Each row below holds a small network's activations on one input, seen along a few directions.
In each table, some parts of the input vary, and every possible input appears once, in random order.
Descriptions start from the smaller parts, as in this example, which fits no table here: one of 8 places around a ring, together with either a single point or one of 9 places along a line or (one of 2 separate values, together with one of 6 places along a line).
Shared parts are said once, and a part with two or three values counts as separate values.
In the rows, zero is written as 128.

Other details of the inputs shift rows strongly along two fixed directions, in all tables alike. That doesn't count.
To show where, the next rows are all for the same input, with only those details redrawn:
[128 172 116 132 122 112 127 132 128 114 125 130]
[139 138 136  99 130 114 136 111 135 140 104 119]
[112 170 121 150 112 133 126 146 125 102 151 135]
[100 139 145 147 106 163 132 147 125 106 170 131]
[136 157 124 114 127 109 131 119 132 128 110 124]

Rows:
R1: [127 163 111 132 116 114 128 129 124 115 121 131]
R2: [126 160 111 181 123 130 112 141 116  95 156 161]
R3: [127 132 102 130 134 105 115 139 135 129 125 115]
R4: [135 144 118 112 122 111 134 115 127 131 106 125]
R5: [157 135 120 143 137 130 123 139 117 118 124 152]
R6: [143 144 135  96 134 107 136 110 136 141  97 119]
R7: [155 121 134 122 146 114 123 102 130 143 105 141]
R8: [108  65 148 117 124 156 131 138 134 148 148 108]
R9: [141 169 111 168 134 113 111 131 121 109 135 155]
R10: [153 114 128 121 142 112 127 102 127 139 102 143]
R11: [125 121 102 132 128 108 124 142 130 135 127 118]
R12: [121  56 155  91 137 148 131 119 143 161 125  99]
R13: [127  92 152 140 128 156 128 118 123 129 144 146]
R14: [124 134 113 124 144 114 114 139 139 130 128 112]
R15: [135 127 121 105 123 114 142 110 123 144  98 123]
R16: [156 102 129 110 146 107 136  98 125 151  88 142]
R17: [106  90 156 118 108 169 146 126 122 137 143 123]
R18: [139 138 136  99 130 114 136 111 135 140 104 119]
R19: [137 125 119 102 155 104 119 124 144 147 105 106]
R20: [136 149 107 163 131 114 120 132 116 111 128 158]
R21: [ 95 119 141 147  99 172 137 143 118 111 168 132]
R22: [107 106 137 174 115 167 131 146 112 107 172 159]
R23: [136 150 121 113 123 110 133 116 129 129 108 125]
R24: [134 136 113 113 122 112 141 115 121 139 101 126]
R25: [138 135 134 100 127 114 136 109 133 139 103 121]
R26: [135 115 116 106 144 106 119 124 141 145 109 107]
R27: [152 113 127 121 142 111 129 103 125 139 101 144]
R28: [135  38 166  88 148 166 143 128 137 159 118  85]
R29: [125  80 173 105 119 178 149 134 112 134 143 113]
R30: [125 142 104 131 139 107 112 141 136 125 127 115]
R31: [123 153 106 133 148 110 111 146 139 124 131 114]
R32: [ 95  83 137 145 114 164 129 155 128 128 171 118]
R33: [114 125 139 175 118 160 118 141 118 104 171 155]
R34: [136 162 129 114 131 109 132 122 134 129 112 124]
R35: [140 170 113 168 136 114 110 132 122 110 135 154]
R36: [109  69 145 115 126 154 130 135 136 145 147 107]
Changing only one part turns R31 into R35. The same change can be made to R19. Which row results?
> R9
What is each input in this table made of?
> one of 3 separate values, together with either a single point or one of 11 places along a line
Which other rows does R10 become when the choice among 3 separate values takes its other values? List them by row number.
> R3, R4
Which other rows does R32 become when the choice among 3 separate values takes its other values? List them by row number.
> R15, R16

Rows:
R37: [165 170 108 110 142  83 126 117 130 131  83 123]
R38: [124 186  73 150 120  91 116 156 121 103 128 129]
R39: [121 164  91 137 121  95 120 140 132 119 127 124]
R40: [131 150 106 158 127 109 119 124 119 121 125 157]
R41: [192  92 123  56 159  70 145  72 132 188  28 113]
R42: [124 110 133 134 121 133 128 122 126 136 132 141]
R43: [120 143 108 143 117 121 125 144 121 111 138 129]
R44: [125 104 161 118 124 152 131 115 135 137 138 130]
R45: [110 121 151 124 119 151 131 131 136 130 154 119]
R46: [185 154 112  76 157  58 127  85 136 153  46 122]
R47: [109 105 135 156 111 161 130 146 113 115 165 143]
R48: [133 132 114 127 124 106 123 119 130 134 113 132]
R49: [123 133 144 153 128 147 126 123 126 118 147 159]
R50: [132 135 110 133 123 112 124 122 124 125 116 132]
R51: [131 152 130 148 125 128 122 126 129 116 137 150]
R52: [138  84 171  83 134 145 142 104 136 153 114 111]
R53: [124  57 191 113 130 187 145  99 131 147 144 141]
R54: [127 182 109 163 120 120 115 140 122  94 142 144]
R55: [123 126 121 157 123 135 128 133 110 116 142 152]
R56: [131  72 155 107 127 150 140 103 126 153 120 128]
R57: [116 167  89 132 127  99 122 151 130 114 123 115]
R58: [128 112 155 134 123 157 131 118 126 125 143 141]
R59: [109 141 112 165 106 147 127 164 114  99 162 129]
R60: [ 94 114 132 125 118 142 134 142 140 131 151 110]
R61: [136 133 137 134 128 135 128 126 124 119 134 145]
R62: [140 175 108 105 144  76 123 115 144 138  91 111]
R63: [121 186 104 152 121 118 116 154 122  99 149 132]
R64: [103  74 181  93 127 178 143 128 137 148 149 101]
R65: [175 126 129  41 167  71 139  86 147 184  34  90]
R66: [105 129 152 148 111 166 128 138 126 107 169 130]
R67: [138  93 142 124 173 129  98 137 153 146 136 109]
R68: [113 145 105 121 125 112 127 137 135 126 121 110]
R69: [136  97 137 126 133 133 135 104 120 147 114 143]
R70: [129 105 159 134 124 163 139 129 122 125 145 139]
R71: [114  89 142 130 115 157 133 134 121 129 147 128]
R72: [110 130 121 145 111 132 126 140 129 117 149 129]
R73: [113 113 122 131 115 147 136 151 123 126 146 114]
R74: [136 202  89 151 127 101 116 154 120 101 127 130]
R75: [132 137 111 124 124 109 127 122 128 128 113 122]
R76: [116 127 150 132 119 148 128 127 134 124 150 128]
R77: [110  58 140 146 154 162 103 157 146 132 174 105]
R78: [133 106 131 142 130 138 138 124 111 131 127 142]
R79: [138  86 166 103 131 155 141 114 129 144 120 122]
R80: [133 154 122 116 131 115 125 122 132 129 118 118]
R81: [109 175  84 159 112 113 116 155 123 100 146 129]
R82: [137 183  76 164 121  93 118 151 113 100 122 140]
R83: [140  81 168 108 138 153 142 102 129 145 122 141]
R84: [ 99  99 136 119 119 158 139 153 131 131 147 105]
R85: [149 136 133 137 138 127 134 118 121 124 116 151]
R86: [123 158 123 113 135 113 126 126 136 130 118 110]
Changing only one part turns R55 into R83. The same change can be made to R56. Which row results?
> R58
What is each input in this table made of?
> one of 2 separate values, together with either a single point or (one of 4 places along a line, together with one of 6 places along a line)
Which other rows does R79 become when the choice among 2 separate values takes its other values? List them by row number.
> R82

Rows:
R87: [123 153 144 120 138 141 127 129 144 121 141 124]
R88: [156 209  78 188 112  86 104 132 116  83 127 157]
R89: [155  83 146  85 154 104 140  79 127 178  80 140]
R90: [127 162 126 155 128 133 127 125 112 117 125 159]
R91: [124  66 160  73 136 135 164 101 136 177  91 100]
R92: [133 198  71 152  98  94 111 156 112 101 124 128]
R93: [129  76 135  88 114 138 136 116 133 155 109 102]
R94: [108  57 162 109 128 161 122 122 150 148 152 110]
R95: [ 81 133 166 161 105 201 123 168 131  84 218 133]
R96: [173 107 117  81 155  64 132  74 133 172  58 141]
R97: [134  85 160 105 141 139 142  97 122 164 102 143]
R98: [106 199  51 178 110  96 113 164 117  85 144 141]
R99: [154 136  86 127 164 101 129 137 110 124  97 103]
R100: [188 199  91 101 159  50 126  83 126 134  37 151]
R101: [101  63 154 100 125 156 153 119 131 157 129 107]
R102: [101 131 139 145  90 166 135 165 109 106 177 121]
R103: [178  83 138 109 165 134 137 128 126 163 101 136]
R104: [111 124 159 157 108 184 135 133 115  92 170 157]
R105: [ 82 122 139 185  99 178 102 175 133  87 215 126]
R106: [ 67 106 179 166 112 221 134 159 136 115 215 128]
R107: [124 203  74 207 147 103  86 207 118  61 156 142]
R108: [162 127 129  56 135  88 153 102 134 160  61 109]
R109: [ 99  77 173 107 114 175 165 129 128 149 141 113]
R110: [116 118 129 115 150 115 122 117 145 152 121 116]
R111: [124 164 118 121 120 112 147 140 123 117 117 125]
R112: [123  84 187  96 126 170 128 122 137 142 158 102]
R113: [147 166  84 165 123  85 114 123 122 107 121 162]
R114: [119 110 154 131 112 158 113 136 134 122 167 108]
R115: [173 199  79  91 176  23 115  92 150 162  34 115]
R116: [111 215  41 185 102  88 103 171 115  76 141 141]
R117: [112  60 155  90 144 140 127 107 152 165 130 109]
R118: [143 104 163 123 122 152 132 102 120 126 127 133]
R119: [139 105 136 151 114 135 126 116 128 122 138 143]
What is each input in this table made of?
> one of 3 separate values, together with either a single point or one of 10 places around a ring
Changing only the choice among 3 separate values turns R117 into R96. The same change can be made to R107. Which row results?
> R103
List by row number the other rows that have the choice among 3 separate values in common with R111.
> R91, R92, R93, R98, R99, R101, R102, R108, R109, R116
Which other rows does R108 become when the choice among 3 separate values takes its other values? List them by row number.
> R95, R104
